A small network was shown many inputs. Here are its activations along a few directions, one row for each input.
In each table, some parts of the input vary, and every possible input appears once, in random order.
A made-up example of a description, with smaller parts first: one of 3 separate values, together with either a single point or one of 9 places along a line or (one of 4 places along a line, together with one of 5 places around a ring).
Shared parts are said once, and a part with two or three values counts as separate values.

Other details of the inputs shift rows strongly along two fixed directions, in all tables alike. That doesn't count.

Rows:
row 1: [-12 -49   5 -30 -16  25  10   8 -12   0 -11]
row 2: [-18  20  11  38  34  -9 -22 -31  15 -10  -7]
row 3: [-21 -22 -44 -52 -62   8  34  26 -54  34  19]
row 4: [ 37  52  40  39  68   0 -23  -9  60 -23   3]
row 5: [-11  21   8  34  33 -18 -27 -33  15  -8 -16]
row 6: [ 29  18  61   6  68 -10 -23 -11  26  28 -27]
row 7: [  -7   46 -119   18  -70  -13   55  -28  -32  -20   46]
row 8: [  8 -28  38 -61 -14   6  -4  55 -25  26   1]
row 9: [ -2 -73  24 -44  -2  24   8  10 -21  19 -27]
row 10: [ -9 -62  81 -30  40  23 -26  16   0  33 -41]
row 11: [ 27  64 -13  41  19 -19  -3  -7  34 -36  18]
row 12: [-18  15 -79  46 -23 -12  23 -14  10  -1   3]
row 13: [  0  27 -36  61  26 -20  -6 -18  47  -1 -21]
row 14: [ -6 -43  77 -30  14  16 -33  41   0   4 -23]
row 15: [ -6  36 -41  52 -10 -16  -3  12  36 -29   8]
row 16: [  5 -71  20 -47  -3  14   4   8 -21  20 -35]
row 17: [-14  29  11  44  12 -12 -27  25  37  -7  -4]
row 18: [ 12 -27 -30 -49 -68  12  36   0 -54 -14  33]
row 19: [ 35 -50  32 -57  -1   6  18 -12 -30  17 -15]
row 20: [-40  41 -57  43 -28 -11   3 -33  -7 -30  25]
row 21: [ 27  34  -1  29  44  -8   6 -27  27  -1  -2]
row 22: [-13  26  54  55  70   4 -39   4  71  11 -25]
row 23: [-17  51  -2  51  10 -20 -31 -12  23 -45  14]
row 24: [-32  32 -78  55 -29 -28   5 -13   4  11  -3]
row 25: [ -9  33 -57  30 -35 -18   5 -15  -3 -57  28]
row 26: [ -2  28 -43  44  12 -22  -3 -46  16 -30  -4]
row 27: [ -50   19 -122   39  -80  -20   34   -9  -35   12   21]
row 28: [ 16 -20 -14 -50 -36   2  20  41 -24   4  13]
row 29: [ 24 -34  56 -48  39  23   1  26  17  27 -17]
row 30: [  4  21  10  28  26   3 -20 -17  31 -43   9]
row 31: [  9  21  56  37  79   8 -32 -29  63 -32 -15]
row 32: [ 28  52 -28  44  35 -25   5 -36  30  -8  -4]
row 33: [-10 -49 -12 -36 -43  22  10  22 -27  -9   4]
row 34: [ -7  29  57  55  64   3 -49  18  70   2 -17]
row 35: [-36 -45  -6 -32 -43  20   8  15 -39  14  -3]
row 36: [ 28 -51  36 -54   0  16  22 -10 -30  16  -6]
row 37: [ -1  67 -28  43  -2 -13  -5 -10  11 -16  29]
row 38: [-33  44 -54  43 -34 -12  -8 -20  -7 -39  33]
row 39: [ -3 -60  78 -33  39  14 -31  14   0  35 -50]
row 40: [ 17 -22   2 -44 -12  15  11  33  -9  11   9]
row 41: [ 18 -28  17 -41 -14  17  24 -12 -22  -3   9]
row 42: [ 17 -31  56 -44  38   2 -14  23  -1  53 -33]
row 43: [ -9  52 -65  38 -19 -22  21 -28 -16   5  22]
row 44: [ 28 -21  24 -42 -23   4  13   9 -23 -19  14]
row 45: [ -4  72 -56  39 -33 -28   7  -4  -8 -24  36]
row 46: [-16  26 -70  42 -15 -15  15 -45  -2 -33  14]
row 47: [-14  64 -63  39 -24 -15  19 -25  -7  -7  31]
row 48: [  4 -39  50 -57 -13  21  10   1 -36  20   4]
row 49: [ 21 -49  18 -58   8  14  20  22 -17  39 -14]
row 50: [ 10 -38 -57 -58 -51  -4  42  13 -49  32   0]
row 51: [ 12 -23  69 -45  27  19 -21  45   5  32  -7]
row 52: [-13 -45 -39 -41 -74   8  22  29 -47 -17  11]
row 53: [ -21  -38  -79  -56 -113   -2   60  -13 -107   21   34]
row 54: [  9 -13  33 -38 -29   1   1  14 -34  -5  15]
row 55: [  2  23  30  55  66   5 -22  -4  78  -6 -21]
row 56: [-18  29  45  61  54   4 -53   2  57 -21 -15]
row 57: [ 12  21  48  50  68   7 -37  12  80 -12 -18]
row 58: [ 19 -25  87 -41  20  20 -19  12  -8   8   0]
row 59: [ -8 -27 -17 -42 -26   2  21  20 -40  45   1]
row 60: [ 24 -34  74 -39  31   3 -12  -9 -14  29 -25]
Each input here is: one of 2 separate values, together with one of 5 places along a line, together with one of 6 places around a ring.
Changing only the place on the line of 5 turns row 49 into row 50. The same change can be made to row 9. Which row results?
Answer: row 16
Changing only the place on the line of 5 turns row 35 into row 39. The same change can be made to row 47. Which row results?
Answer: row 6
Change only the place on the ring of 6 in row 27. List by row number the other rows that result.
Answer: row 2, row 10, row 43, row 53, row 59
Change only the choice among 2 separate values in row 34. List by row number the other rows that result.
Answer: row 57

Rows:
row 61: [-18  -5 -44   6 -26  -1  14  -6 -14   7   2]
row 62: [ -4 -12  31   4  20   4 -20  15  21   1 -16]
row 63: [-21  53 -58  73   4 -25  -6 -26  25 -11   1]
row 64: [  4  68 -50  65   9 -25   4 -44  25 -33  19]
row 65: [ -2  -9  65   5  47   9 -33  15  32   9 -23]
row 66: [ 13 -28 -18 -58 -38   6  31   9 -46  17  12]
row 67: [-10 -53 -22 -48 -44  12  25  15 -45  26  -5]
row 68: [-18  42 -54  66   6 -23  -3 -23  29 -15  -2]
row 69: [ 25  15  64   3  57   5 -26   8  37  -8  -7]
row 70: [  1 -31 -41 -58 -83   7  42  14 -69   0  31]
row 71: [  20  -79   10 -109  -63   22   45   22  -81   34    8]
row 72: [ 27   9  73   3  56   6 -26  -2  34 -14  -7]
row 73: [  0  -7  62   8  46   7 -35  16  31   9 -24]
row 74: [ 29  11  57   4  62   1 -20 -17  32  -7 -14]
row 75: [  -7   70 -104   57  -39  -29   28  -35   -2  -27   35]
row 76: [ 23 -21  51 -40  11  13  -2  20  -5   5   0]
row 77: [  7 -32  -5 -58 -46  10  22  10 -52  -4  19]
row 78: [ -34   51 -103   65  -38  -28   15  -29   -2  -13   19]
row 79: [ -2 -12  34   3  35   7 -13   1  19  17 -23]
row 80: [ -2 -16  40   2  27  10 -22  15  23   3 -18]
row 81: [ -7  -9  44   3  30  10 -23  13  22   6 -16]
row 82: [-23  -6 -32   4 -31   3   6   7 -13  -3   9]
What do these inputs look like to the network?
Answer: one of 2 separate values, together with either one of 5 places along a line or one of 6 places along a line
Changing only the choice among 2 separate values turns row 82 into row 61. The same change can be made to row 62. Which row results?
Answer: row 68
Change only the choice among 2 separate values in row 78. List by row number the other rows that result.
Answer: row 65

Rows:
row 83: [-14  12  46  38  59   7 -39   6  53   8 -21]
row 84: [ 21   8  65  -3  48   5 -21   4  30  -5  -9]
row 85: [  5  -4 -44 -36 -54   2  33   5 -45   0  20]
row 86: [-27 -74 -42 -68 -77  20  35  27 -64  38   4]
row 87: [  44  -83   84 -104    4   28   10   34  -37   40  -12]
row 88: [  1  55 -66  47 -18 -17  22 -29   8 -23  25]
row 89: [  43  -81   82 -105    7   28    8   40  -37   35  -13]
row 90: [ -1  49 -63  47 -19 -16  14 -36   2 -38  30]
row 91: [-45  36 -68  65 -26 -20   0  -7   9 -12   7]
row 92: [ -1  49 -63  44 -23 -21  17 -34  10 -34  27]
row 93: [-12 -10  53   9  50  11 -35  17  38  16 -23]
row 94: [-11  30  27  66  77  -1 -41  -5  75  -4 -25]
row 95: [ -7  56 -56  47 -22 -15   8 -29  -3 -40  35]
row 96: [  3 -11 -41 -38 -59  -3  28   0 -41 -12  22]
row 97: [  5 -57 -29 -81 -79  15  49  14 -74  17  18]
row 98: [ -3  35 -58  20 -27 -17  22 -29 -14 -13  19]
row 99: [-32 -64 -47 -47 -69   8  31  32 -59  27  -4]
row 100: [  6 -45 -33 -68 -68  14  40  10 -73  -1  25]
row 101: [-40  14 -61  40 -41 -11  -1   0  -6  -3   4]
row 102: [-41  34 -76  61 -22 -23  -3  -6  12 -15   0]
row 103: [ -8   1  41  44  57   4 -38   5  54   5 -36]
row 104: [ 28   4  63  -6  55  -1 -16 -16  27   0 -14]
row 105: [ 28  32  55  24  58  -4 -27  -3  42  -8  -2]
row 106: [-10   9  39  32  62   5 -41   6  56   6 -28]
row 107: [ 36 -68  80 -91  14  32  12  33 -27  32 -16]
row 108: [ 31  11  63  -3  49  -1 -23   8  27  -1  -4]
row 109: [ -5  77 -73  72  -3 -29   7 -53  11 -41  29]
row 110: [-12 -57  69 -36  24  15 -21  38   1  32 -33]
row 111: [ 28 -38  74 -59  25  20  -8  20  -3  11 -17]
row 112: [-34 -35 -54 -11 -55  -1  24  13 -35  18  -3]
row 113: [-42  36 -67  68 -31 -14  -6 -11  10 -11   7]
row 114: [  1  28 -57  18 -32 -14  21 -19  -7 -29  25]
row 115: [  4 -43 -35 -67 -70  11  44  15 -65   8  18]
row 116: [ 19  52  49  52  72  -7 -37 -20  55 -34   1]
row 117: [ -9   8  40  33  68   1 -35  -8  50  18 -31]
row 118: [ 35   8  57  -7  50   0 -23   6  28  -2 -10]
row 119: [ -5  35 -50  17 -37 -18  15 -16  -9 -29  31]
row 120: [ -9   5  42  43  61  -2 -39  -9  47  15 -39]
row 121: [-32 -31 -52 -14 -62   3  11  16 -38  13  -4]
row 122: [  5  -3 -45 -31 -47  -3  38 -10 -48  10  18]
row 123: [ 34  29  50  20  67 -10 -23 -17  38   1 -11]
row 124: [ -8  86 -69  75 -11 -24  10 -32  20 -36  33]
row 125: [ 18  29  58  25  57   2 -25  -7  44 -13  -6]
row 126: [ 25  13  64  -3  50   6 -17   5  28   0  -7]
row 127: [ -2 -65  66 -32  21  24 -18  26   5  37 -39]
row 128: [ 33 -69  85 -94  11  31  -3  27 -34  15 -12]
row 129: [-33 -59 -46 -48 -66   2  31  18 -65  36  -8]
row 130: [ -7  56 -56  44 -27 -21  11 -27   5 -36  33]
What do these inputs look like to the network?
Answer: one of 6 places along a line, together with either one of 3 separate values or one of 5 places along a line
Change only the place on the line of 6 in row 130. List by row number the other rows that result.
Answer: row 92, row 96, row 104, row 114, row 119
